Each row below is a small network's average activation on inputs in which a field has the value named, seen along a few directions.
Related values have similar rows: they may be neighbours, one step apart, or belong to one group.
In the rows, zero is written as 500.
Random noise pushes rows far along 3 fixed directions. That doesn't count. These rows show it; they differ only by the noise:
[546 626 490 441 515 794 591 379 392 540 311 263 444 509 422]
[246 414 341 205 448 583 499 731 475 474 439 233 607 388 250]
[412 275 267 263 433 210 444 822 598 611 510 373 652 432 269]
[327 464 393 433 317 438 399 745 515 409 531 436 695 515 532]
[501 562 479 737 199 317 317 673 544 369 597 664 746 682 870]


NOBOF, 12 values:
som: [310 498 468 441 573 785 501 410 414 527 556 530 460 295 340]
sotob: [568 458 608 474 522 380 463 542 565 321 456 480 644 562 464]
sinob: [272 272 394 416 520 232 498 648 545 514 687 714 402 388 477]
mir: [516 530 608 817 393 428 356 444 517 479 717 716 664 620 875]
vedum: [390 548 488 491 546 596 561 435 471 503 535 632 416 539 575]
ros: [390 600 379 425 482 457 584 630 532 453 520 481 465 594 476]
lok: [274 401 418 304 497 611 562 626 496 509 464 283 473 288 170]
bini: [442 626 527 567 344 539 489 579 491 441 517 428 597 549 593]
pibid: [495 413 679 465 545 406 330 448 472 360 639 689 551 449 634]
sez: [450 656 718 564 599 801 468 355 425 223 476 368 431 454 601]
ked: [348 439 651 365 557 753 499 485 444 325 455 446 504 327 347]
kesu: [448 589 452 603 443 401 516 581 559 475 562 676 442 632 665]
A value of NOBOF combines one of 4 hidden first parts with one of 3 second parts; all combinations occur once.
Q: lok and kesu share the first part; lok and bini share the second. Which value has the first part of bini and the second part of kesu?
A: ros
Q: sinob and som share the first part; sinob and vedum share the second. Which value has the first part of vedum and the second part of som?
A: mir

BEVOS, 16 values:
pefak: [133 353 526 308 499 585 409 713 515 349 618 484 645 308 386]
murep: [765 321 337 488 597 102 581 512 626 855 476 570 417 562 406]
bogos: [518 487 594 524 507 479 409 498 474 392 561 544 506 474 557]
bada: [371 440 491 332 509 580 491 572 493 429 482 393 558 410 340]
bure: [643 423 513 472 545 308 468 472 570 532 509 567 526 486 431]
potu: [534 516 505 425 584 605 562 396 435 597 459 525 409 477 480]
zabu: [408 556 461 544 338 484 452 698 520 372 534 412 618 587 551]
bim: [451 400 478 447 448 372 428 628 567 444 536 449 653 469 440]
fug: [353 502 411 466 415 520 452 675 518 487 500 376 590 462 416]
getog: [561 547 548 511 584 580 524 360 476 523 532 584 418 518 559]
lede: [570 481 408 575 534 392 557 459 540 622 522 565 393 563 537]
bime: [488 542 465 522 451 471 511 577 497 520 466 469 498 526 533]
meki: [309 451 460 307 491 573 459 671 512 330 446 310 653 408 354]
zeg: [336 644 485 512 433 735 553 465 409 378 444 434 488 503 569]
kezib: [515 498 464 585 441 390 507 473 516 604 568 636 451 535 550]
dilag: [754 444 579 542 662 434 581 290 483 658 460 564 313 489 443]
The values of BEVOS form a line.
Q: A walk along BEVOS starts at meki and steps to its neighbour bim. Put bogos, bada, potu, kezib, dilag in the order it reaches them.
A: bada, bogos, dilag, potu, kezib
Q: Which values are neighbours of zeg? Give them in the order they are listed.
A: murep, bime
Q: Which values are neighbours of zabu? Give them in the order they are listed.
A: fug
